grid =
[16.7 29.2 8.4 24.4 14.2 27.9]
[16.7 7.2 -31.0 29.1 -57.2 3.6]
[45.1 -20.2 -37.1 -6.7 48.4 9.3]
[4.7 -7.9 -17.2 40.1 -12.8 18.6]
Rows and columns are counted from 1.
row 1 col 1 => 16.7
row 4 col 2 => -7.9
row 4 col 4 => 40.1
row 1 col 2 => 29.2
row 3 col 4 => -6.7
row 2 col 2 => 7.2
row 3 col 2 => -20.2
row 1 col 5 => 14.2
row 1 col 3 => 8.4
row 2 col 1 => 16.7
row 3 col 6 => 9.3
row 1 col 4 => 24.4
row 3 col 1 => 45.1
row 2 col 5 => -57.2

data =
0.038	-0.077	-0.095	-0.109	-0.020	-0.274
-0.039	-0.057	-0.179	0.113	-0.123	-0.003
-0.084	-0.038	0.068	0.015	0.040	-0.088
-0.136	-0.063	-0.084	0.022	0.142	-0.127
-0.011	-0.166	0.055	-0.097	-0.041	-0.028
-0.009	-0.062	0.053	-0.008	-0.261	0.126
-0.205	0.065	-0.034	0.004	-0.062	-0.110
0.119	-0.153	0.057	0.019	-0.064	0.119
-0.021	-0.142	0.084	-0.053	-0.126	0.116
0.066	0.036	0.077	0.055	-0.265	-0.010
-0.106	0.062	0.060	-0.146	0.078	-0.029
-0.185	0.016	0.065	0.029	-0.092	0.197
0.044	-0.126	0.002	0.034	0.109	-0.180
-0.007	0.149	-0.094	-0.026	0.091	-0.055
Indices start at 1.
(1, 1) = 0.038
(7, 5) = -0.062
(6, 4) = -0.008
(12, 1) = -0.185
(2, 4) = 0.113
(4, 6) = -0.127
(5, 2) = -0.166
(2, 5) = -0.123
(7, 1) = -0.205
(10, 5) = -0.265
(7, 4) = 0.004
(4, 2) = -0.063
(6, 6) = 0.126
(4, 1) = -0.136
(10, 2) = 0.036
(3, 5) = 0.040
(13, 1) = 0.044
(8, 1) = 0.119
(9, 2) = -0.142
(8, 3) = 0.057
(11, 5) = 0.078
(8, 2) = -0.153
(2, 6) = -0.003
(13, 4) = 0.034
(5, 1) = -0.011
(7, 3) = -0.034
(2, 1) = -0.039
(14, 1) = -0.007
(11, 6) = -0.029
(7, 2) = 0.065
(12, 6) = 0.197
(11, 3) = 0.060
(14, 2) = 0.149

x =
[-31.8 -63.7 24.8 -1.3 3.8 -24.0 62.0]
[-58.3 -34.6 13.4 33.2 -2.2 -23.1 68.3]
Indices start at 1.
(1, 1)	-31.8
(1, 4)	-1.3
(2, 1)	-58.3
(1, 6)	-24.0
(2, 5)	-2.2
(1, 3)	24.8

m =
27.2	-54.8	1.3	-60.0	4.1	37.8
27.2	2.7	1.3	-60.0	-10.3	37.8
Indices start at 1.
(1, 1)	27.2
(1, 6)	37.8
(2, 4)	-60.0
(2, 3)	1.3
(1, 5)	4.1
(1, 2)	-54.8
(2, 1)	27.2

a =
[[  9.6  11.3  -3.7  31.1 -40.4 -23.5 -14.8  55.4   2.8  66.2   5.3 -30.0
  -21.0]
 [ 31.7  17.3  -8.3  14.9 -72.3 -11.5 -10.1  55.0  23.6  67.0  -6.0  -0.6
  -13.2]
 [ 19.8  22.9   0.9  -0.4 -66.5 -14.6   0.9  52.4  13.4  49.8 -14.9  -1.4
   -1.1]
 [ 15.6  -3.5 -11.1 -10.3 -41.6  17.8 -11.0  46.3  20.4  32.6 -16.1   1.1
    0.1]
 [ 25.0  -1.8 -17.0  10.8 -46.9   7.7 -21.6  61.2  20.6  59.1  -4.4  -8.7
  -15.8]
 [  5.1  29.6   1.9  11.0 -51.2 -18.4 -17.2  79.1  18.4  42.7 -24.0   1.1
    2.4]
 [ -9.6  15.9  11.7 -12.0 -36.5  -8.7   5.7  34.8   5.7  16.9 -22.0  -8.5
   15.8]
 [-27.9 -17.1  -2.8  28.4  21.3  -7.0 -23.6  47.3 -20.4  38.0   8.5 -61.4
  -18.1]
 [-18.0  16.9  20.1 -12.1 -37.0 -17.0  23.4   0.2  -1.8  10.2 -14.5 -13.0
   20.3]
 [-46.2  38.0  24.9 -13.6 -15.2 -19.0  -7.6  70.4   7.8 -16.2 -50.3   2.0
   39.6]
 [-31.9 -20.6  -1.5  20.8  24.4  -0.7 -21.1  41.0 -18.2  26.0   4.7 -56.8
  -11.8]
 [ -6.0  18.1  23.5 -40.7 -42.9  -7.9  33.4  15.9 -13.3   4.1 -29.0 -12.9
   25.7]
 [-33.1  -7.9   3.5  20.4  12.4  -9.5 -16.7  38.9 -11.7  25.7   1.0 -47.6
   -5.6]
 [ 20.2  22.4  -1.4  18.2 -64.9 -21.9  -2.6  43.8  15.6  60.7  -3.3  -8.9
   -8.9]
 [  5.3   7.3   2.6   0.2 -45.9  -8.5   9.6  16.3   7.4  36.7  -4.7 -13.0
    1.9]]
Rows and columns are counted from 1.
(1, 1) -> 9.6
(7, 4) -> -12.0
(12, 6) -> -7.9
(9, 3) -> 20.1
(4, 6) -> 17.8
(13, 12) -> -47.6
(3, 9) -> 13.4
(13, 6) -> -9.5
(6, 7) -> -17.2
(11, 3) -> -1.5
(1, 11) -> 5.3
(8, 2) -> -17.1
(10, 1) -> -46.2
(10, 12) -> 2.0
(5, 12) -> -8.7
(10, 2) -> 38.0
(7, 11) -> -22.0
(9, 4) -> -12.1
(12, 9) -> -13.3
(15, 12) -> -13.0
(2, 7) -> -10.1
(8, 13) -> -18.1
(4, 7) -> -11.0
(11, 13) -> -11.8
(6, 6) -> -18.4
(3, 6) -> -14.6
(10, 3) -> 24.9
(7, 5) -> -36.5
(10, 6) -> -19.0
(15, 6) -> -8.5
(2, 3) -> -8.3
(5, 8) -> 61.2
(1, 10) -> 66.2
(14, 6) -> -21.9
(7, 3) -> 11.7
(1, 3) -> -3.7
(15, 1) -> 5.3
(7, 8) -> 34.8
